A small network was trained on invented records. Each row is its activation on one of them, seen along a few directions.
After each row come some of the record's fields: G, P, F, J.
A field that a record lacks is written none.
The largest differences between rows may come from other fields.
(in the rows, 500 means zero)
Strong random noise was added to every row along 10 fixed directions; ignore it. To show where, here is one row again and again, with new noise each time:
[568 505 281 460 636 490 741 414 603 559 601 459 480 554 334 692 471 526
 484 465 551 371]
[552 524 639 561 457 593 475 444 399 558 454 551 252 293 403 761 510 475
 481 442 464 489]
[518 564 391 385 651 571 477 542 497 528 494 562 648 595 608 353 488 614
 524 530 425 458]
[529 438 475 388 504 529 423 571 504 494 480 442 619 544 622 320 592 500
 428 606 480 421]
[488 407 478 474 483 517 546 495 544 413 712 444 577 554 356 518 681 478
 325 495 430 397]
[787 582 524 435 222 620 499 463 519 542 313 445 364 288 616 471 612 390
 535 582 591 524]
[725 630 758 534 387 707 490 519 382 422 437 680 352 298 522 565 665 546
 477 351 352 540]
[362 504 536 537 549 527 442 522 351 537 621 509 397 369 360 674 516 591
 419 450 391 459]
[535 586 309 441 404 564 429 403 544 671 555 324 353 348 418 605 477 411
 459 664 451 399]
[575 464 574 447 538 531 548 505 473 421 419 608 534 538 579 496 534 528
 516 450 566 521]
[378 613 566 430 369 632 285 518 413 388 653 691 493 355 604 419 514 611
 440 462 380 626]
[462 384 650 521 469 511 506 421 476 391 530 612 411 480 430 690 526 443
 445 426 582 547]

[465 696 341 361 395 364 563 523 419 297 680 390 450 382 544 546 432 661
 429 502 505 510] | (G g1; P p2; F f2; J j1)
[465 336 625 702 378 674 404 461 588 669 475 570 541 491 314 538 683 397
 547 492 512 657] | (G g3; P p2; F f1; J none)
[479 261 547 572 249 755 291 561 609 821 417 553 576 324 565 272 649 454
 463 618 651 589] | (G g5; P p2; F f1; J j1)
[503 313 614 615 456 560 377 509 669 725 481 423 245 315 498 673 459 258
 361 561 473 277] | (G g2; P p2; F f2; J none)
[430 539 628 463 542 501 437 401 376 274 578 571 595 696 446 493 534 520
 497 468 428 592] | (G g2; P p2; F f4; J j2)
[301 468 612 729 586 507 457 537 291 607 604 480 547 494 169 638 652 596
 505 389 369 566] | (G g1; P p2; F f1; J j1)
[662 495 581 593 686 483 646 589 479 660 221 534 410 457 552 581 423 529
 634 390 549 398] | (G g1; P p2; F f4; J j1)
[587 546 481 478 383 528 527 669 487 590 376 515 479 293 723 325 497 601
 521 482 592 485] | (G g1; P p2; F f1; J j1)
[481 486 519 675 384 747 471 578 484 790 554 598 585 343 287 396 725 574
 488 399 432 565] | (G g1; P p2; F f2; J j1)
[353 484 260 478 738 444 517 475 582 738 474 451 507 539 508 525 257 538
 597 573 525 388] | (G g2; P p1; F f4; J j2)
[480 442 747 621 549 633 346 496 397 571 466 533 450 460 324 604 680 539
 484 475 294 545] | (G none; P none; F f4; J none)
[322 377 626 490 515 462 334 496 608 306 643 606 597 659 586 401 464 377
 381 500 414 498] | (G g4; P p2; F f4; J j2)
[453 539 438 447 590 397 575 520 525 335 594 522 643 676 545 461 481 536
 505 441 485 493] | (G g2; P p2; F f2; J none)
[533 339 650 689 387 642 617 435 609 489 711 598 459 472 156 672 740 428
 382 328 444 515] | (G g3; P p2; F f4; J j2)
[519 453 453 416 443 260 622 546 465 287 443 366 650 696 602 388 539 434
 554 538 665 551] | (G g3; P p2; F f4; J none)
[547 446 461 507 385 468 572 600 540 498 614 381 364 305 471 559 601 490
 357 482 532 360] | (G g1; P p1; F f4; J none)
[335 411 447 579 546 661 247 427 728 772 610 538 379 416 445 579 353 381
 416 625 379 426] | (G g6; P p2; F f1; J j1)
[456 535 543 520 488 419 499 509 349 447 434 505 530 522 480 489 506 519
 543 454 526 581] | (G g1; P p2; F f3; J j1)
[477 278 618 499 259 513 359 543 626 529 528 414 493 358 543 380 677 393
 382 616 601 514] | (G g1; P p1; F f4; J j1)
[562 569 592 490 550 339 714 629 368 228 361 580 566 475 620 517 501 754
 654 336 656 709] | (G g6; P p1; F f1; J j1)
[651 577 431 464 580 462 684 394 601 376 481 593 504 645 490 594 449 419
 582 408 594 518] | (G g1; P p1; F f2; J none)
[596 601 423 455 473 574 626 443 588 593 295 774 315 318 717 592 202 533
 694 395 772 579] | (G g2; P p1; F f4; J j2)
[335 371 487 615 369 677 289 572 485 763 534 536 614 396 386 318 652 547
 472 547 470 625] | (G g6; P p2; F f3; J j1)
[542 476 502 475 438 310 643 496 383 481 253 496 450 513 608 500 363 428
 650 448 824 575] | (G g1; P p2; F f4; J j1)
[392 473 631 590 424 592 364 604 329 587 592 512 435 313 423 499 609 625
 431 454 384 508] | (G g5; P p2; F f4; J j1)
[731 521 548 520 423 657 632 511 591 487 463 568 568 471 453 459 746 604
 520 432 466 570] | (G none; P none; F f4; J none)
[632 455 664 549 608 555 626 647 427 529 359 638 525 459 559 446 588 621
 502 383 518 434] | (G g1; P p1; F f2; J j1)
[441 589 196 456 618 526 408 513 548 770 459 330 648 547 506 353 432 577
 589 695 445 459] | (G g1; P p2; F f1; J j1)
[463 375 507 454 470 414 602 625 400 480 570 437 523 474 508 433 567 581
 394 446 606 409] | (G g5; P p2; F f4; J j1)
[715 405 692 523 704 595 491 599 565 583 306 515 493 572 672 420 577 456
 456 491 360 279] | (G g2; P p2; F f1; J none)
[629 563 397 451 525 582 685 558 666 510 489 716 524 423 702 414 421 680
 546 354 635 503] | (G g1; P p2; F f1; J j1)
[617 381 537 386 553 512 460 418 713 486 268 622 429 556 796 483 312 421
 570 595 670 503] | (G none; P none; F f4; J none)
[399 577 236 522 321 517 511 456 636 573 686 390 565 423 343 489 514 514
 530 563 516 566] | (G g4; P p2; F f4; J j2)
[279 503 357 439 504 477 434 632 561 527 701 552 518 371 645 409 330 656
 426 477 498 421] | (G g2; P p2; F f4; J j2)
[411 342 478 529 483 344 702 686 504 509 491 465 455 377 557 572 433 576
 467 392 737 429] | (G g4; P p2; F f2; J j2)
[372 460 562 565 435 428 620 626 273 455 565 514 488 385 397 547 580 659
 459 330 580 528] | (G g2; P p2; F f4; J j2)
[438 489 433 406 156 426 475 290 618 284 657 441 391 421 473 653 452 350
 426 585 722 647] | (G g2; P p2; F f2; J j2)
[408 360 675 624 733 481 432 519 348 586 482 424 482 615 242 622 578 463
 414 478 305 379] | (G g6; P p2; F f4; J j1)
[423 404 574 558 618 528 559 571 423 598 388 619 474 485 494 537 435 508
 551 400 616 501] | (G g4; P p1; F f2; J j2)
[626 391 482 487 670 556 639 536 479 746 350 451 451 529 496 507 478 501
 487 515 567 303] | (G g5; P p2; F f4; J j2)
[609 545 313 308 432 440 712 461 547 296 632 467 695 659 549 367 573 583
 454 502 625 526] | (G g5; P p2; F f2; J j2)
[499 375 674 407 546 380 445 553 469 313 540 435 407 543 654 507 466 419
 282 553 484 314] | (G g1; P p2; F f1; J j1)
[423 327 690 563 560 324 460 593 357 392 518 360 434 532 447 564 566 424
 339 487 434 334] | (G g1; P p2; F f4; J j1)

Here are new rows. What are their fields?
[627 357 740 486 396 657 441 444 433 485 418 569 519 554 496 409 689 411
 409 517 530 532] | (G g5; P p2; F f4; J j2)
[618 652 577 536 459 501 604 643 274 520 358 461 537 347 497 420 644 639
 589 392 429 536] | (G g2; P p1; F f2; J j2)
[552 662 202 423 329 397 565 529 465 593 492 157 507 406 452 444 528 491
 558 667 528 456] | (G g4; P p2; F f4; J j2)
[545 306 426 537 663 495 623 519 586 789 419 431 443 509 431 624 455 433
 490 561 603 287] | (G g5; P p1; F f2; J none)
[422 554 476 577 534 428 718 545 372 368 667 527 612 562 263 569 620 671
 484 317 488 584] | (G g6; P p2; F f1; J j1)
[406 618 548 464 488 424 339 622 352 409 467 503 610 513 662 284 466 520
 528 494 364 513] | (G g2; P p2; F f4; J j2)
[562 528 776 575 560 475 521 524 381 367 399 631 424 518 557 565 510 470
 509 359 444 519] | (G g1; P p2; F f1; J j1)
[574 613 334 482 565 589 555 535 483 645 471 502 711 607 475 331 585 603
 615 497 444 539] | (G g5; P p2; F f2; J none)
[451 469 363 565 609 358 687 594 399 638 425 398 447 418 383 623 428 579
 573 443 659 413] | (G g1; P p1; F f4; J j1)
[521 377 801 560 478 410 532 457 478 224 423 694 489 610 552 567 501 384
 492 342 609 585] | (G g1; P p2; F f4; J j1)
[461 375 503 558 383 323 586 423 465 443 496 227 469 552 295 658 603 345
 492 588 653 479] | (G g2; P p2; F f4; J j2)
[469 582 375 535 596 375 616 446 482 504 451 479 493 555 473 642 371 541
 646 456 603 549] | (G g1; P p2; F f1; J none)
[602 596 430 350 374 391 514 386 621 274 627 347 445 587 594 475 453 268
 362 614 462 355] | (G g2; P p2; F f2; J j2)
[479 307 372 488 398 473 575 582 615 577 530 447 563 458 528 413 551 506
 471 565 688 457] | (G g3; P p1; F f4; J none)
[484 300 584 492 444 385 603 711 463 452 497 434 578 488 602 357 593 488
 375 460 618 391] | (G g3; P p2; F f2; J j2)
[404 444 519 536 559 556 476 351 614 497 602 738 477 589 417 604 379 449
 512 387 543 581] | (G g1; P p2; F f4; J j1)
[401 467 599 543 537 556 248 503 526 547 432 503 480 434 554 545 454 550
 537 609 394 566] | (G none; P none; F f4; J none)
[507 425 504 473 332 448 515 345 693 274 637 517 584 688 438 526 557 303
 499 522 609 622] | (G g3; P p2; F f4; J none)
[461 273 465 519 756 385 630 501 562 593 438 424 526 618 397 623 453 550
 505 538 607 408] | (G g6; P p1; F f4; J j1)
[461 546 385 528 422 684 360 524 467 790 448 536 502 318 525 357 500 581
 557 574 548 563] | (G g1; P p1; F f1; J j1)
[554 618 477 476 477 533 528 439 522 480 474 514 377 440 528 590 419 511
 541 506 479 523] | (G g4; P p2; F f1; J j2)
